[-15.93 -17.82  -8.52  -7.45  11.60]: -8.52

[ 1.0 -0.7  1.4 -1.5 -0.1  1.3 -0.6]: -1.5

[[  6.1  22.7  -3.2  14.5  -8.3  13.1   3.2]
 [ -8.4   9.3 -18.8   2.4 -11.8   2.4  -3.0]
 [ -3.5  12.2 -20.0  13.2  -7.9   3.2   0.8]]: 2.4

[ 0.15 -0.07  0.03 -0.11 -0.13]: 0.03

[[  58.272   -2.676  -24.613   87.143  119.169]
 [-105.225  126.712  222.166   71.200   85.150]
 [-122.865  -20.239   73.282  137.491   95.389]]: 222.166

[ 104.25  -68.53 -140.73 -118.72  -59.85]: -140.73

[  79.546    8.828  146.460  178.827 -115.815]: 146.460

[-0.3 -0.6 -1.6  0.1  1.9 -1.9  0.1]: 0.1

[-130.947  122.664  -48.418  154.304  -72.999]: -48.418
---
[[-2.907 -6.838  1.987 -4.416  5.845  5.922  5.879]
 [-5.312 -0.437 -4.150  4.296  0.862  3.752  1.772]
 [-2.381 -7.064  2.120 -0.785  6.171  7.396  4.561]] ⇒ -7.064

[[ 0.396  1.854  1.616  8.703  6.363]
 [-0.208 -5.274  4.793 -7.516  8.468]
 [-0.494 -5.610  1.208 -8.931  4.154]] ⇒ -5.610

[[-4.236  3.287 -0.568  4.236  2.006  1.905  7.839]
 [-0.969  4.178 -0.987  7.038  1.196  3.719  3.969]
 [-1.637 -2.597  2.672 -5.463  2.949  3.488 -0.084]] ⇒ -2.597

[[-2.094  5.702 -8.437  6.095  3.126]
 [ 6.009 -3.441  0.563 -6.380  8.625]
 [-8.822 -7.417  8.660 -8.485  8.537]] ⇒ -7.417

[[ 0.704 -0.499 -4.286 -3.992]
 [ 0.194  4.503  2.461  4.550]
 [-1.687 -0.965 -7.638 -5.598]] ⇒ -0.965

[[3.554 5.566 4.148 3.798 3.412 3.851]
 [3.636 1.525 5.176 3.213 4.760 7.684]
 [3.917 4.428 4.357 4.043 4.093 3.843]] ⇒ 4.428
---
array([[  9.6,   5.7,   3.3,  -7.2,  10.5],
       [  2.7, -20.8,  -2.5,  12.7,   4.5]]) yields -2.5

array([[-16.454,   0.373,  -1.541,  10.950,   1.629,   9.540],
       [-23.374, -12.275,   0.096,   4.517,   7.899,  16.402],
       [ -7.303, -12.913,   4.212, -10.811,   2.471,  -7.760]]) yields -10.811

array([[-16.100,   1.132,  -1.608,  14.995],
       [-13.185,  10.601, -14.130,  14.995]]) yields 10.601

array([[-2.06,  1.22,  0.46, -0.85, -1.08],
       [-0.18, -2.16,  1.15, -0.12,  0.66],
       [-1.84, -0.22, -0.02, -1.21,  1.47]]) yields -0.02

array([[-19.268, -18.757,  18.891,  16.029,  16.978, -16.674],
       [-19.758,  -3.632,  21.829,  10.056, -11.369,  15.770]]) yields 10.056

array([ -2.377, -10.502, -10.849,  11.082, -14.959,   3.109]) yields 11.082

array([[ 0.106,  0.134, -0.104,  0.014, -0.013, -0.078],
       [-0.200,  0.134, -0.093, -0.119, -0.061, -0.064]]) yields -0.119

array([ -83.5,   26.5, -144.3,  136.9,    5.1,   87.2]) yields 136.9
---
[ 0.713  7.451  3.467 -1.406  4.259 -5.236] → 0.713
[-2.892 -6.976 -0.398  1.111  3.079] → -2.892
[-2.809 -8.596 -8.155 -5.607] → -2.809
[-0.289 -2.747  3.291 -8.238  5.052 -7.968  5.774] → -0.289
[-7.272 -8.376  4.325  8.357 -0.243  1.178  5.316] → -7.272
[-7.109 -1.360  2.180  1.941] → -7.109
---
-0.5	1.3	0.3	1.0	0.4
-0.8	0.5	0.0	0.8	0.3
-1.3	0.1	-0.2	0.9	0.2
-> 0.9

-147.27	99.73	11.43	-161.98	81.24
-228.47	36.41	70.24	-205.57	109.51
-166.57	122.34	30.51	-170.34	64.45
-> -170.34

1.905	1.662	0.378	0.356	0.407	-0.310
-0.357	0.114	-0.644	0.681	-1.017	-1.495
1.685	1.328	-0.287	-0.925	1.619	0.030
-> 1.619

-55.08	-162.68	68.25	-47.55
-55.18	125.80	-95.23	110.98
169.79	157.56	157.14	-14.24
-> 157.14

-0.06	-0.13	-0.12	0.22	0.08	0.08	0.05
0.07	0.04	-0.02	0.18	-0.01	0.09	0.09
0.01	-0.03	-0.05	0.18	0.01	0.08	0.07
-> 0.08

1.2	0.2	0.8	-0.1	0.9	0.6
1.8	1.2	-0.2	2.0	-1.6	0.3
0.1	0.0	0.9	-0.5	-0.3	0.3
-> -0.3
---
array([[ 148.192,  -25.881, -129.268, -128.099, -186.753,  107.916,
        -105.497],
       [-126.589,   55.957, -144.182, -136.945,   -8.092,  -97.534,
         -52.692],
       [  79.149,   -5.455, -223.042,   -9.448, -205.300,  122.346,
         -76.156]]) result: 107.916

array([-0.011,  0.048, -0.158, -0.047,  0.135]) result: -0.011

array([-127.6,   40.0,   76.9,  157.3, -155.8]) result: 40.0

array([ 0.7, -1.1,  1.2, -1.3,  1.6]) result: 0.7

array([ 1.08,  0.65, -1.27,  1.61]) result: 0.65

array([[-0.203,  0.125, -0.129,  0.050],
       [-0.038, -0.058, -0.127,  0.036]]) result: 0.036

array([ 0.142,  0.085, -0.108,  0.175,  0.181,  0.153]) result: 0.153

array([[-0.019,  0.037,  0.191, -0.023,  0.186, -0.107],
       [-0.035, -0.100,  0.111, -0.081,  0.039, -0.130]]) result: 0.111

array([ -42.6,  174.7, -167.5,  -67.2,    2.0]) result: -42.6

array([[-191.45,  202.58, -190.21, -152.86, -202.11],
       [ 194.89, -174.14, -211.95, -196.40,  182.93],
       [-216.12, -208.70, -101.74,  183.11,  204.54]]) result: 194.89
